Each row below holds a small network's activations on one input, seen along a few directions.
Each table varies a few parts of the input and shows all the possible inputs, shuffled.
A made-up example of a description, with smaller parts first: ring(5) and (point or ring(9) or (values(3) and line(4))).
Shared parts are said once, and a part with two or three values counts as separate values.
(in the rows, 128 means zero)

Other details of the inputs vary at random and push rows far along two fixed directions, the same in every table; ignore that.

A family of inputs:
r1: [102 200 136 171 172 161  88  59 147 117 158 143]
r2: [151 160 116  47  81 129  93 158 170 106 158 129]
r3: [122 168 149 116 110 106 113 109 139 119 132 108]
r4: [165 149 101  71 120 116  83 138 184 130 167 121]
r5: [174 142  98  59 120 110  96 127 173 127 163 117]
r6: [101 118 132 196 172 187 137 114  92 133 119 175]
r7: [113  90 149 185 157 112 173 116  92 158 104 118]
r8: [175  80 101  67 102 121 141 152 128 146 127 133]
r9: [113  83 140 186 152 119 159 133  95 155 109 125]
r10: [162  81 116  88 105 145 127 163 120 114 131 137]
r11: [130  96 110 107 115 143 137 147 103 109 116 143]
r12: [159  88 130  85 107 145 149 142 109 121 115 128]
r13: [104 114 173 179 119 119 155 131  96 143 105 115]
r14: [167 149 105  32  94 134  92 132 165  96 154 123]
r15: [104 175 139 145 142 123 102 116 161 106 153 122]
r16: [104  96 146 186 143 107 164 120  87 164  88 128]
r17: [116 166 137 145 136  92 120 104 144 148 128 109]
r18: [139  88 101 119 133 135 138 160 120 127 127 149]
r19: [114 106 162 162 124 128 164 126  75 133  79 123]
r20: [106 193 162 167 152 103 108  75 165 111 157  96]
r21: [151  93  82  81 115 137 138 159 122 125 126 145]
r22: [143 109 110  74  83 138 137 163 105 117 115 137]
r23: [164  79  91  79 116 127 131 149 119 120 127 142]
r24: [103 162 113 158 149 112 117 104 150 119 144 127]
r25: [ 90 114 134 188 153 127 158 117  99 126 104 135]
r26: [152  84  99  89 118 149 135 173 125 115 126 153]
r27: [154 104 144 109 104 133 150 140  99 125 105 121]
r28: [107 181 142 169 162  93 107  74 173 128 162  99]
r29: [138  94 130 164 155 194 157 109  79 132 114 164]
r30: [111 122 114 167 155 188 137 108  91 123 119 174]
r31: [128 100 130 105 106 153 136 165 107 122 111 137]
r32: [153  95  85  83 115 132 130 160 120 131 120 148]
r33: [104 205 172 172 130 111  99  97 167 120 146  94]
r34: [148  95  89  77 102 128 134 163 124 136 122 148]
r35: [111  60 150 194 140 120 178 146  76 174  85 133]
r36: [115 151 141 156 145 115 108 111 159 122 152 116]
r37: [134 100 111  84  95 155 134 157 104 115 109 140]
r38: [170 151 125  41  85 116 104 134 162 109 156 111]
r39: [110  87 130 157 137 121 155 154  98 158 102 142]
r40: [ 87 217 164 169 135 115 103 102 167 116 143 103]
r41: [106 172 134 155 140 102 118 127 152 149 138 118]
r42: [164 141  96  69 121 123  88 137 185 115 176 123]
r43: [134 149 119 107 130 116 102 113 158 108 146 121]
r44: [171 148 113  44  93 144  92 145 179 101 168 122]
r45: [130 153 122 125 142 101 105 107 152 135 135 118]
r46: [162  74 115  95 118 134 148 144 116 121 120 137]
r47: [130  94 130 178 157 195 142 122  82 134 119 168]
r48: [ 82 177 142 186 170 105 118 102 157 138 148 113]
r49: [165  85 117  91 111 116 150 153 112 156 114 127]
r50: [107 108 155 197 142 109 154 134 100 170 103 117]
r51: [104 115 148 155 135 143 148 141 104 127 109 132]
r52: [133 158 141 111 110 131 101 126 155 115 150 113]
r53: [117 102 129 155 148 114 152 120 103 144 109 124]
r54: [104 174 130 152 157 104 102 113 166 138 147 121]
r55: [148 108 108  76  88 150 136 163 103 113 107 138]
r56: [102 100 127 177 133 115 170 137  83 161  84 135]
r57: [103 104 160 164 129 133 158 120  78 133  87 121]
r58: [130 162 151 120 118 122 114 104 145 118 139 106]
r59: [ 90 201 139 148 136 122 101  89 162 109 145 111]
r60: [103 207 149 149 147 100  88  75 176 103 160 104]
Description of these inputs: ring(5) and (point or line(11)).
The inputs of r2 and r3 match in every part but the ring(5) part. If r54 is changed in the same way as r2 into r3, which row does it become?
> r45
The inputs of r27 and r33 match in every part but the ring(5) part. If r46 is changed in the same way as r27 into r33, which row does it become?
> r36
Start at r22 and move only the line(11) part, one step at a time. The first step leads to r55. Which rows follow, in order?
> r37, r59, r11, r25, r24, r21, r32, r34, r56

A family of inputs:
r61: [ 80 195 162 203 157 125 117  70 135 122 135 116]
r62: [148 163 101  50  97 144  90 141 166  97 157 137]
r63: [127  99 136 165 150 149 138 141 119 143 131 144]
r64: [142  85 125 125 126 110 148 141 114 147 115 123]
r65: [154 104 135  94 104 119 136 140 123 128 123 116]
r66: [180  47 107  73 103 172 158 156  78 119 103 155]
r67: [171 154 104  48 107 150  90 122 163 100 163 132]
r68: [119 102 108 127 131 139 141 150 107 133 113 152]
r69: [119 109 117 155 145 139 142 124 105 137 116 147]
r70: [109 118 143 146 116 126 145 141 103 131 101 124]
r71: [177  39 118  82 101 183 150 189  87 126 115 160]
r72: [151 150  81  50 105 127  93 154 174 112 162 137]
r73: [109 111 125 151 131 117 143 143 111 144 107 131]
r74: [ 93 248 131 153 160 102  62  69 215 110 189 106]
r75: [116 107 130 151 132 110 147 144 113 146 111 125]
r76: [130  99 131 147 139 107 150 122 111 150 112 119]
r77: [ 89 121 152 179 132 130 157 132  89 131  95 129]
r78: [ 80 150 186 225 159  96 154  76 103 149 104  94]
r79: [116 115 141 150 129 146 140 128  99 119 110 135]
r80: [110 230 161 137 130  88  82  84 197 116 168  85]
r81: [170 144  86  55 123 140  92 128 171 113 166 140]
r82: [109 104 149 181 144 103 157 130 102 155 101 119]
r83: [102 138 159 167 128 111 143 126 115 134 111 110]
r84: [172 140  86  58 123 139  96 121 172 112 167 136]
Describe the family of inputs behind these rows.
> values(2) and (point or line(11))
Which other rows agree with r79 in the values(2) part? List them by row number.
> r61, r62, r65, r66, r67, r70, r71, r77, r78, r80, r83
Change only the values(2) part in r70. List by row number the other rows that result.
> r73
Change only the values(2) part in r66. List by row number the other rows that result.
> r84

A family of inputs:
r85: [161  16  93 101 122 197 177 176  50 118  93 188]
r86: [126 173 144 125 122 110 114  95 153 134 140 109]
r87: [118 163 134 153 148  94 109  94 151 138 143 108]
r88: [147 140 140 105 111 124 123 128 147 132 142 113]
r89: [ 96  86 157 202 136 134 175 148  69 151  83 134]
r90: [183 102  93   7  76 145 111 175 137  89 140 136]
r91: [177 113  98  28  81 143 105 161 140 106 130 139]
r92: [111  82 159 178 131 127 184 122  70 144  82 119]
r93: [123 156 130 137 144  97 108 100 161 122 149 104]
r94: [101 181 135 149 130 111 108 107 144 130 135 118]
r95: [123 146 143 155 146 102 112 110 158 134 147 110]
r96: [107  90 169 184 132 136 165 145  72 136  87 127]
r97: [115 171 119 134 142 100 110 112 161 142 143 120]
r98: [115 165 129 139 143 105 110 124 170 140 153 117]
r99: [181  99  82  46 111 191 100 158 142 105 160 168]
r100: [100  79 131 176 147 117 177 142  85 150  90 132]
r101: [120 167 116 148 157 159 106  94 139 121 145 149]
r102: [101 174 131 138 125 113 111 111 154 112 143 115]
The inputs of r90 and r96 match in every part but one. If r93 is changed in the same way as r90 into r96, which row does it become?
> r95
Describe the family of inputs behind these rows.
> values(3) and (point or ring(5))
Start at r97 and move only the ring(5) part, one step at a time. The first step leads to r87. Which rows follow, in order?
> r86, r91, r94
Change only the values(3) part in r88. List by row number the other rows that result.
> r86, r92
